Each row below holds a small network's activations on one input, seen along a few directions.
In each table, some parts of the input vary, and every possible input appears once, in random order.
Descriptions start from the smaller parts, as in this example, which fits no table here: one of 3 separate values, together with either a single point or one of 9 places along a line or (one of 6 places along a line, together with one of 8 places around a ring).
Shared parts are said once, and a part with two or three values counts as separate values.
In the rows, zero is written as 128.

Rows:
r1: [134 132 146  56  88 158 153 120 146 131 139 125]
r2: [121 141  94 145 136 153 176 112  94 140 129 156]
r3: [ 79 107 120 163 156  29  93 122 134 154 103 132]
r4: [153 163 101 177 136 164 127 120 137 117 143 131]
r5: [119  95 130 179 142  67  77 107 187 190  70 134]
r6: [117 138  84 126 111 128 168  90 118 147 130 116]
r7: [ 76 104 127 171 185  57  95 145 110 143  93 173]
r8: [179 136  90 146 118 188 132 131 156 107 140 125]
r9: [188 144 100 122 130 170 148 138 117  90 170 122]
r10: [147 161  98 162 110 137 120 100 155 122 147  95]
r11: [ 84  94 206 115 136  57  89 162 139 133  83  98]
r12: [122  91 136 186 172  96  79 123 169 181  57 171]
r13: [174 140  88 130  93 166 123 111 168 114 139  89]
r14: [118 134 109  81  93 142 172 101 124 149 126 134]
r15: [118 155  89 182 155 151 150 114 102 134 153 135]
r16: [136 130 158  73 107 180 161 140 122 118 140 167]
r17: [160 151 130  93 125 148 115 130 114  78 178  78]
r18: [142 127 174  84  95 161 114 126 142 100 158  95]
r19: [ 76  95 161 123 149  64 118 172  92 160  78 171]
r20: [ 79  87 217 126 159  81  91 179 117 120  79 146]
r21: [114 154  84 167 128 121 144  91 126 136 156  99]
r22: [144 122 184  99 114 185 123 148 119  88 161 138]
r23: [120 134 121  99 115 166 180 122  98 138 124 175]
r24: [185 150  97 107 105 147 139 112 133  96 169  86]
r25: [162 146 135 106 146 174 123 158  93  70 179 117]
r26: [ 80  97 149 111 122  38 116 153 118 173  84 123]
Question: What is each input in this table made of?
Answer: one of 2 separate values, together with either one of 4 places along a line or one of 9 places around a ring
Question: The inputs of r21 and r15 match in every part but the choice among 2 separate values. If r3 is changed in the same way as r21 into r15, which row does it become?
Answer: r7

Rows:
r27: [170 173 104 176 120 178 132 121 143  72 188  84]
r28: [119 127 170  49 111 135 175 154  66 115 154 126]
r29: [126 135 182  53 104 173 172 148 105 126 118 149]
r30: [178 157 120 150 146 183 113  99 144  78 192 103]
r31: [140 153  70 182 105 112 140  80 164 147 132  63]
r32: [151 165  89  87  96 216 173  79 116 110 196 134]
r33: [147  98 192 118 130 158  89 163 135  96 120 120]
r34: [119 116 169  41 110 164 172 156 102 116 139 141]
r35: [192 137  49 165 114 114 123  89 179 158 119  94]
r36: [190 169  55  92  81 212 175 106 125 113 183 146]
r37: [ 74 117 136 165 167  49 120 142  83 171 110 166]
r38: [120 122 161  39 108 140 177 151  82  88 135 140]
r39: [135 114 171  98 142 121  92 171 114  67 134 110]
r40: [ 95 107 142 106 120  55  93 130 150 128  96 104]
r41: [136 117 182 108 142 114  89 174  97  90 153  96]
r42: [ 73 103 134 156 167  77 118 143 124 166  93 185]
r43: [141 184  75 110  68 213 191 100 112 103 192 118]
r44: [133 110 181 103 144 142  87 176 131  90 140 113]
r45: [216 161  83 156 131 178 115 131 155  84 177 113]
r46: [ 88  86 147 175 149  95 122 133 130 170  78 195]
r47: [150 139  87 155 128 117 121  57 167 150 135  86]
r48: [ 82 119 151 169 158  86 120 133 125 179  76 194]
r49: [100 157  39 229 154 124 158 104 111 160 110 123]
r50: [ 72 109 123 151 168  54 122 139 107 142  90 179]
r51: [153 136  18 210 165 126 141 107 128 169  98 154]
r52: [ 98 109 153 117 119  48  91 135 128 154 118  91]
r53: [111  86 163 129 104  95  92 126 176 155  83 119]
r54: [107 119 167 121 112  85  91 126 173 163  82 120]
r55: [132 103 180  58  98 180 175 146 106 121 120 151]
r56: [141 130 195 114 137 150  87 167 135 100 119 120]
r57: [111 139  56 200 181 129 138  75 114 163 114 148]
r58: [ 95 100 151 111 120  77  90 136 169 153 102 110]
Question: What is each input in this table made of?
Answer: one of 4 places along a line, together with either one of 3 separate values or one of 5 places along a line
Question: The inputs of r52 and r37 match in every part but the place on the line of 4. If r58 is changed in the same way as r52 into r37, which row does it become?
Answer: r42
Question: Which other rows agree with r39 in the place on the line of 4? List them by row number.
Answer: r27, r30, r33, r41, r44, r45, r56
Question: Change only the choice among 3 separate values in r49. List by row number the other rows that result.
Answer: r51, r57
Question: Start at r55 and move only the place on the line of 5, one step at a time. The first step leads to r29. Which rows follow, in order?
Answer: r34, r38, r28

Rows:
r59: [186 153 103  82  83 165 138 114 148  98 172  81]
r60: [137 156  89 194 145 165 136 102 131 128 140 138]
r61: [185 144  92 174 134 189 117 104 163 112 148 124]
r62: [111 152  81 181 154 111 132 107 105 128 152 118]
r63: [108 101 135 165 171  89 106 159 115 152  87 177]
r64: [174 142  84 137  98 175 135  87 181 144 133 114]
r65: [ 90 106 158  87 120 114 148 138 112 151  96 172]
r66: [114 120 180  44  94 161 166 139  99 122 136 143]
r67: [123 127 189  78 131 169 146 164  89  93 150 149]
r68: [159 146 149  88 119 186 143 157 100  62 180 108]
r69: [120 124  97 181 173  87 108 133 115 139 111 136]
r70: [149 139 143  52  81 177 162 134 114  95 164 102]
r71: [196 156 110 118 120 177 119 135 131  65 188  88]
r72: [127 152  82 160 108 147 157  85 147 160 126 127]
r73: [ 85  82 200 116 122  37  63 142 173 154  72  95]
r74: [ 97 111 168 120 156 124 125 162 101 125 111 179]
r75: [110 121  88 152 140  72 132 110 131 166  96 128]
r76: [100 147  73 151 119  92 155  85 121 159 138 110]
r77: [100  97 123 134 137  76 130 136 129 177  73 168]
r78: [ 92  86 216 146 155  48  41 167 155 129  86 104]
Question: What is each input in this table made of?
Answer: one of 2 separate values, together with either a single point or one of 9 places around a ring
Question: The inputs of r68 and r70 match in every part but the choice among 2 separate values. If r67 is changed in the same way as r68 into r70, which row does it become?
Answer: r66

Rows:
r79: [ 65  86 154 147 168  37  98 141 122 177  67 173]
r80: [139 151  87 160 129 138 133 104 133 124 151 113]
r81: [144 142 107 132 113 151 135 102 148 131 140 120]
r82: [159 134 113 119 119 135 120 126 140 114 145 107]
r83: [144 132 151 118 128 150 114 134 133 102 148 117]
r84: [137 147  89 156 136 146 148 113 116 129 141 128]
r85: [128 130 149  89 110 141 137 130 121 112 145 111]
r86: [136 129 149 115 129 157 129 145 118 106 140 137]
r87: [140 137 108 129 116 158 151 113 131 136 132 137]
r88: [121 131 149  87 110 146 153 142 106 116 139 133]
r89: [ 70  86 168 169 156  33  80 150 144 173  55 134]
r90: [153 131 113 115 123 143 137 136 125 116 134 126]
Question: What is each input in this table made of?
Answer: one of 2 separate values, together with either a single point or one of 5 places along a line
Question: The inputs of r87 and r81 match in every part but the choice among 2 separate values. If r90 is changed in the same way as r87 into r81, which row does it become?
Answer: r82
Question: Change only the choice among 2 separate values in r80. List by row number the other rows that result.
Answer: r84
